Read these off the matrix that follows.
1) Which number is the entry directly above the smallest entry?
2) Which number is the top-right entry?
3) Which number is the entry just left of the centre entry?
4) Which number is the smallest entry in the first row?
5) Which number is the bottom entry of the column that holds the smallest entry?
6) Which number is the fourth entry, reading row by row?
7) Which number is the entry directly above 33?
8) Which number is the entry directly below the smallest entry?
[[64, 50, 14, 23, 36, 73, 13, 51, 61, 32, 76, 52, 40],
 [48, 22, 62, 57, 71, 63, 28, 27, 42, 22, 60, 71, 59],
 [37, 22, 53, 50, 72, 68, 33, 45, 68, 50, 51, 65, 76],
 [9, 61, 39, 45, 62, 38, 63, 37, 63, 79, 47, 59, 3],
 [39, 22, 45, 55, 52, 47, 65, 52, 25, 54, 69, 32, 57],
 [50, 59, 52, 47, 67, 56, 74, 26, 56, 36, 19, 40, 43],
 [61, 63, 51, 60, 9, 70, 77, 76, 40, 19, 54, 65, 21]]
1) 76
2) 40
3) 38
4) 13
5) 21
6) 23
7) 28
8) 57

m =
array([[  7.61,   2.19, -16.58,  -6.39, -16.16],
       [ -9.74, -17.15,  -7.49, -16.29,   5.35],
       [ -3.11, -15.99,  -2.29,   4.00,  16.85],
       [ -9.92,  13.32,  12.25,   8.37,   4.20],
       [ -3.30,   0.26, -16.49,  -5.23,   5.25],
       [ 12.52,  -9.09, -11.99,  17.15, -14.74],
       [  7.65,   6.84,  -8.72, -11.23,  15.27],
       [  5.81,  -2.78,   0.28,   8.06,   7.44],
       [-14.19,  10.07,   1.44,  -4.18,  16.05],
       [ -1.14,  -7.35, -11.77,  11.43,  15.28],
       [-15.58, -14.89,  -3.95,   7.55,   6.76],
       [ -6.22,  -8.22,   1.00,   4.13,  -2.80]])
Indices start at 0.
Read off the entry in the bottom-left corner.
A: -6.22
The entry directly below -14.89 is -8.22
The entry directly below 6.84: -2.78
The entry directly below 7.61: -9.74
The entry just left of -4.18: 1.44
Read off the entry just right of -11.99.
A: 17.15
Read off the entry just right of 8.06.
A: 7.44
Read off the entry directly above 0.28.
A: -8.72
The entry just left of -3.95 -> -14.89
Read off the entry directly above -9.74.
A: 7.61
The entry at row 0, column 1 is 2.19
The entry just right of -9.74: -17.15
The entry in row 1 and column 2 is -7.49
The entry in row 2 and column 1 -> -15.99
Read off the entry directly above 16.85.
A: 5.35
The entry directly above -1.14: -14.19
Read off the entry in the bottom-right corner.
A: -2.80
Read off the entry just left of -5.23.
A: -16.49
Read off the entry at row 0, column 2.
A: -16.58
Read off the entry just right of -16.49.
A: -5.23
The entry directly above 6.84 is -9.09
The entry in row 2 and column 0 -> -3.11
Read off the entry just left of 12.25.
A: 13.32
Read off the entry directly above -3.30.
A: -9.92
The entry directly below 4.20 -> 5.25
Read off the entry in the top-right corner.
A: -16.16
The entry just right of -9.09 is -11.99
Read off the bottom entry of the column that holds the largest entry.
A: 4.13

A =
[[-9, -43, 61, -15, -49, 25, 16, 21, 13, -16, -23],
 [-74, -27, 13, 8, 53, -37, 19, -11, 7, 32, -11],
 [20, 7, -14, 17, 75, -6, -37, 27, 17, -54, 53],
 [-3, 6, 25, 37, 53, 11, 37, 4, -47, -2, -34],
 [-39, 12, -53, 41, -1, 23, 3, 13, -11, 13, 23],
 [-13, 25, 54, -15, 0, 24, -9, 41, 18, 17, 13],
 [23, 10, 6, 22, 12, -46, 1, 20, 1, -15, -17],
 [-8, -76, -24, 23, -1, -20, 41, 22, 47, -34, 29]]
Counting starts at 0.
The entry in row 2 and column 2 -> -14
Read off the entry at row 0, column 1.
-43
The bottom-left entry is -8
The top-left entry: -9
Read off the entry directly below the largest entry.
53
The entry directly above the largest entry: 53
Read off the entry just left of the largest entry.
17
Read off the entry just right of the smallest entry.
-24
The entry in row 0 and column 2 -> 61
The bottom-right entry -> 29
The maximum is 75
The entry directly above -2 is -54
Read off the entry in row 2 and column 0.
20
The entry at row 2, column 1 is 7
Read off the bottom entry of the column that holds the largest entry.
-1
Read off the entry just right of -6.
-37
Read off the entry at row 1, column 0.
-74
Read off the entry just left of -49.
-15
Read off the top-right entry.
-23
Read off the entry at row 1, column 2.
13
The entry at row 1, column 1 is -27
The entry just right of 32 is -11
Read off the entry directly above 24.
23

Read these off the row that follows.
1) Report the entry just left of the smallest entry.
2) Report the entry just right of 77.
[ 77 -20  60 -42  -9  10]
1) 60
2) -20

Read these off the matrix that follows.
1) Report the last entry, reading row by row.
2) Report the third entry on the diagonal from the top-right corner.
3) Report the second-last entry, reading row by row.
4) Report the smallest entry in the last row.
5) Report the second smallest entry.
6) Report the first entry of the smallest entry's row.
7) Report the entry just left of the largest entry.
8) Report the first entry of the largest entry's row.
[[ 23 -10 -10  30  15  14  68]
 [ 23 -10  14  30  15  -9  49]
 [ 23 -11 -10  30  15   2  49]
 [ 23 -10  21   5  38 -24  49]
 [ 26 -10  14  30  15   2  52]]
1) 52
2) 15
3) 2
4) -10
5) -11
6) 23
7) 14
8) 23
